Look-ups in named tables: a row name and a column name give one cell, copied from the table.

rez =
columns: zuz, tuvug, mageg, fezogi, bomo, vuke, toteve, fubuso, ses
papagid: [5.82, 1.31, 2.16, 6.87, 2.05, 2.37, 8.51, 2.26, 8.74]
tik: [7.12, 3.88, 7.78, 6.09, 7.76, 5.96, 1.60, 4.88, 6.80]
mupesav: [3.72, 2.53, 3.39, 4.27, 4.07, 8.39, 8.32, 7.18, 3.66]
fekuga: [1.78, 9.01, 8.39, 5.88, 2.68, 4.14, 6.00, 5.52, 3.69]
binu: [6.67, 6.90, 3.08, 5.22, 8.90, 7.16, 5.84, 7.33, 6.58]
nuv: [8.84, 4.35, 3.54, 8.32, 9.26, 5.17, 5.96, 2.53, 4.06]
rog: [2.28, 4.02, 7.30, 7.38, 8.04, 7.08, 1.40, 5.87, 8.54]

zuz of mupesav = 3.72
ses of tik = 6.80
fezogi of nuv = 8.32
tuvug of mupesav = 2.53
vuke of binu = 7.16
fezogi of mupesav = 4.27
bomo of fekuga = 2.68
fubuso of tik = 4.88
toteve of rog = 1.40
Row with the largest fezogi: nuv

Table vedumul
|  | zovatak | bupo | gek | nakeveg | lorek | sodav | palet |
|---|---|---|---|---|---|---|---|
| lur | 162 | 154 | 140 | 167 | 95 | 50 | 91 |
| kibu | 205 | 183 | 117 | 172 | 136 | 117 | 163 |
| bab | 177 | 151 | 157 | 189 | 98 | 112 | 98 |
| ger | 153 | 201 | 201 | 97 | 166 | 177 | 120 |
| lev | 162 | 129 | 186 | 228 | 91 | 119 | 95 |

bab, zovatak -> 177
ger, palet -> 120
lur, lorek -> 95
bab, lorek -> 98
lur, zovatak -> 162
lur, gek -> 140
lur, sodav -> 50
ger, gek -> 201
bab, nakeveg -> 189
lur, palet -> 91
lev, zovatak -> 162
ger, nakeveg -> 97
bab, sodav -> 112
kibu, nakeveg -> 172
lev, nakeveg -> 228
ger, bupo -> 201
kibu, zovatak -> 205
lev, sodav -> 119

pefa:
fields: dubeda, vekav, selu, semevab, pitale, filofi, lozu, ralaza
mab: [6.3, 6.3, 3.1, 4.6, 3.5, 5.1, 5.8, 6.9]
zep: [9.6, 5.7, 6.2, 5.6, 5.0, 6.9, 5.9, 6.1]
dorus: [7.1, 5.8, 6.0, 6.1, 6.0, 5.6, 5.7, 4.4]
lopod: [5.5, 6.1, 4.8, 9.6, 8.0, 7.2, 6.9, 7.5]
guniti: [4.4, 5.8, 6.6, 6.0, 4.0, 4.7, 5.6, 4.3]
ritugun: [8.1, 5.8, 6.4, 6.8, 5.8, 7.1, 6.1, 6.0]
puvotuv: [6.3, 6.0, 6.6, 6.7, 8.1, 5.4, 6.7, 5.2]
sas: [5.5, 6.3, 5.9, 5.7, 4.0, 5.5, 5.8, 5.4]
der: [4.6, 5.9, 9.0, 4.8, 6.6, 8.2, 5.3, 7.5]
zud: [6.6, 5.8, 4.5, 6.6, 6.7, 4.7, 6.0, 5.7]
vatam: [9.0, 6.4, 3.5, 7.0, 6.2, 0.8, 6.3, 6.1]
renu: [4.9, 6.1, 4.5, 4.6, 7.2, 3.6, 6.9, 7.3]
kefo: [4.5, 6.0, 4.0, 6.4, 5.8, 7.3, 6.6, 7.4]

What is the semevab of zud in pefa?
6.6
What is the vekav of puvotuv in pefa?
6.0
What is the pitale of lopod in pefa?
8.0
What is the semevab of vatam in pefa?
7.0
What is the ralaza of puvotuv in pefa?
5.2
What is the semevab of kefo in pefa?
6.4
What is the filofi of vatam in pefa?
0.8
What is the semevab of renu in pefa?
4.6
What is the pitale of ritugun in pefa?
5.8
What is the semevab of guniti in pefa?
6.0

